These are the activations of a small neural network, seen along a few directions. Each row is one input.
Each table varies a few parts of the input and shows all the possible inputs, shuffled.
Descriptions start from the smaller parts, as in this example, which fits no table here: one of 4 places along a line, together with either a single point or one of 11 places around a ring or (one of 3 separate values, together with one of 5 places around a ring).
Shared parts are said once, and a part with two or three values counts as separate values.
In the rows, 128 means zero.

Other details of the inputs vary at random and push rows far along two fixed directions, the same in every table; ignore that.

Rows:
r1: [129 144 130 136 126 120 130 133 130 133 138 128]
r2: [141  60  88  77 121 134 198 142 147 142 111 179]
r3: [140  86 112  99 120 141 161 137 136 123 110 146]
r4: [137 146 133 129 129 133 127 111 115 127 132 131]
r5: [ 55  72  96 179 185 120  40 120 132 132  68 140]
r6: [123 138 139 117 124 127 123 125 126 130 133 118]
r7: [125  88 106 104 130 128 161 136 136 140 115 157]
r8: [130  88 103  93 127 130 159 130 143 138 118 154]
r9: [137 140 127 139 127 124 124 132 130 125 140 126]
r10: [134 133 139 132 126 132 126 127 125 117 126 115]
r11: [131  68  80  93 134 139 163 145 145 150  95 191]
r12: [140 149 127 138 128 133 121 129 123 128 134 140]
r13: [128 133 137 134 127 126 131 120 119 125 132 119]
r14: [126 143 133 137 126 124 129 136 129 135 136 125]
r15: [122 137 140 126 127 126 129 127 126 132 134 120]
r16: [ 43  76  93 189 197 129  18 115 124 137  54 154]
r17: [146 107 115 103 115 138 158 143 138 128 127 144]
r18: [125 138 136 118 125 126 122 123 127 131 135 119]
r19: [135 133 137 141 126 126 129 126 123 119 129 122]
r20: [135 134 137 128 123 132 122 124 124 117 128 115]
r21: [131 133 132 127 126 126 126 112 124 123 135 116]
r22: [129 132 140 130 127 128 129 120 121 125 130 115]
r23: [136 139 127 135 125 126 122 130 133 124 139 124]
r24: [130 139 133 131 124 133 122 136 130 124 133 120]
r25: [135 133 134 129 123 130 121 122 125 118 130 118]
r26: [137 133 131 134 125 126 124 118 128 117 133 119]
r27: [131 115 126 112 122 133 137 120 126 126 127 127]
r28: [128 140 132 126 130 120 127 120 128 132 138 122]
r29: [136 133 134 141 127 123 130 125 121 118 130 125]
r30: [121 139 141 118 123 129 124 126 126 130 133 117]
r31: [132 139 134 134 126 133 125 137 130 124 133 120]
r32: [133 138 134 139 127 130 126 137 130 125 134 123]
r33: [127 132 140 125 126 132 128 121 121 123 128 113]
r34: [121 137 141 121 126 129 127 128 126 130 131 118]
r35: [136  72  87  93 126 131 172 147 150 144 110 173]
r36: [129 134 133 134 127 123 131 116 120 123 135 121]
r37: [127 142 132 125 123 126 119 132 131 133 135 122]
r38: [131 134 132 131 127 124 128 114 122 124 135 118]
r39: [133 139 131 142 127 127 128 137 128 126 136 126]
r40: [127 132 137 122 123 132 124 118 121 123 130 114]
r41: [126 134 141 122 122 133 126 120 121 122 130 112]
r42: [131 143 128 128 125 122 124 129 134 132 138 123]
r43: [136 133 139 136 126 129 128 126 125 119 128 118]
r44: [127 143 130 137 127 121 130 135 128 134 136 128]
r45: [134 138 130 131 123 130 119 133 130 125 136 123]
r46: [132 148 131 125 132 129 124 118 121 135 133 135]
r47: [129 134 135 135 128 123 132 119 117 124 133 121]
r48: [134 139 129 143 128 124 128 137 125 125 137 129]
r49: [126 142 136 132 126 126 128 136 131 134 134 122]
r50: [125 143 136 128 125 129 126 136 131 132 132 120]
r51: [123 138 138 130 128 124 131 127 125 133 136 123]
r52: [136 134 133 142 126 123 129 123 124 117 132 124]
r53: [127 142 135 124 122 127 122 134 130 132 133 120]
r54: [124 142 135 125 122 129 123 135 131 132 132 120]
r55: [134 139 128 143 127 124 127 134 129 124 138 129]
Description of these inputs: one of 5 places around a ring, together with either a single point or one of 10 places around a ring.
- Changing only the place on the ring of 5 turns r34 into r10. The same change can be made to r8. Which row results? => r26
- Changing only the place on the ring of 5 turns r16 into r12. The same change can be made to r3. Which row results? => r24
- Start at r9 and move only the place on the ring of 5, one step at a time. The first step leads to r5. Which rows follow, in order? => r38, r28, r35
- Change only the place on the ring of 10 in r47. List by row number the other rows that result. => r13, r21, r22, r27, r33, r36, r38, r40, r41

Rows:
r56: [ 53 127 133 167 170 116  25 106 122 134 101  95]
r57: [155 193 172 145 106 117 120 108 112 104 173  71]
r58: [154 215 181 126 105 125 120  98 107 115 178  76]
r59: [144 206 189 135 104 119 126 114 109 117 171  69]
r60: [132 182 149 166 126 126 108 152 135 126 166 102]
r61: [139  76  80 102 129 131 181 152 141 151 121 195]
r62: [166 148 150 114  98 124 168 125 124 108 158 103]
r63: [156 124 135  85 105 143 180 126 123 128 134 137]
r64: [104  73  81 138 151 117 115 150 155 149  85 184]
r65: [ 72 147 119 197 178 104  40 127 133 143 100 129]
r66: [154 221 154 145  97 126 120 148 124 134 180  97]
r67: [165 202 172 148 109 130 118 101 103 101 167  84]
r68: [ 53 111 130 201 179 121  25 114 114 122  80 106]
r69: [142  77  81 100 132 127 188 148 152 153 112 189]
r70: [174 157 124 111  98 124 184 149 128 130 173 155]
r71: [117  84 110 133 144 139 121 123 124 121  94 147]
r72: [123 115 104 133 140 133 109 169 153 141 106 163]
r73: [168 146 144  82  97 141 180 118 122 124 151 127]
r74: [115  70 105 128 142 140 133 130 128 124  89 153]
r75: [ 88 154 152 150 143 116  68 112 120 129 129  85]
r76: [ 95  77  80 140 164 126 119 142 142 156  95 179]
r77: [149 114 136  86 105 137 187 135 128 130 131 134]
r78: [ 56 134 144 179 172 124  33 112 111 133  92 101]
r79: [110  75 111 131 140 130 129 133 131 124  97 139]
r80: [125  53  99  71 119 136 184 142 147 139 105 158]
r81: [180 136 134  96  96 135 178 117 126 109 154 123]
r82: [136  95 110 117 132 139 135 117 129 118 112 142]
r83: [118  92 112  94 129 133 138 120 136 136 115 140]
r84: [167 108 121  93 103 133 178 124 134 114 142 131]
- Describe the family of inputs behind these rows. => either one of 3 separate values or one of 6 places along a line or (one of 2 separate values, together with one of 10 places around a ring)
- Start at r62 and move only the place on the ring of 10, one step at a time. The first step leads to r57. Which rows follow, in order? => r84, r81, r82, r67, r71, r74, r68, r79

Rows:
r85: [199 133 140 117  93 114 182 123 121  89 167 103]
r86: [164 250 178 171 122 103 111 141 131 125 196 116]
r87: [ 77 127 144 147 156 149  48 120 136 127  77  94]
r88: [ 93  70 123  92 144 154 130 142 122 148  80 154]
r89: [165 203 185 172 116 124 131 100  74  97 170  90]
r90: [ 84 110 133 191 148 114  73  99 108 102 107 110]
r91: [171 207 171 150 116 134 101  65 105  96 156  74]
r92: [ 43  59  87 143 205  97 117 118 132 167  58 136]
r93: [115  89  85 135 163 131 128 167 165 146 117 198]
r94: [164 160 161  64 100 148 174 106  96 127 153 124]
r95: [ 55 127 155 146 141 128  54 118 120 127 102  89]
r96: [ 99  73 111  85 124 118 172 137 137 130 128 137]
r97: [ 70 147 146 162 152 108  85  91 135 166 158  78]
r98: [ 77  86  84 164 178 104  81 161 165 162  79 201]
r99: [179 109  92  87 101 112 217 174 163 158 128 213]
r100: [156 195 184 169 113 140 114 124 121  97 147  62]
r101: [153 228 136 165 102 123 110 148 115 139 178 104]
r102: [107 121 127 197 163 132  63  99 119  99  91 106]
r103: [ 94  55 115 132 127 135 140 144 139 121  92 136]
r104: [115 119 126 146 151 110  63  88 114 106 123  99]
r105: [105 132 140 154 159 131  78  80  86 122 115 127]
r106: [ 47  55 102 105 153 132  76 103 127 135  69 143]
r107: [176  85  67  76 108 155 218 179 157 144 150 196]
r108: [175 109  82  90  93 118 212 172 157 164 126 203]
r109: [112  77 103  84 141 157 116 105 143 132  74 141]
r110: [174 126 150  54  80 135 185 149 140 117 153  99]
r111: [178 125 151 109  91 125 178 155 137 102 157  94]
r112: [155 240 161 173 125 128 101 141 127 120 208  98]
r113: [164  62 101  62  96 137 212  97 129 116 124 168]
r114: [174 144 150  55  88 127 166 114 127 113 160  97]
r115: [193 169 106 100  82 143 196 167 134 136 182 150]
r116: [ 89 171 108 195 146 110  49 148 126 159 115 131]
r117: [103  64 120 134 146 148 141 151 119 133  86 154]
- Describe the family of inputs behind these rows. => either one of 3 separate values or one of 10 places around a ring or (one of 4 separate values, together with one of 5 places around a ring)
- Start at r114 and move only the place on the ring of 5, one step at a time. The first step leads to r104. Which rows follow, in order? => r85, r111, r110
- Change only the choice among 4 separate values in r117. List by row number the other rows that result. => r100, r103, r111
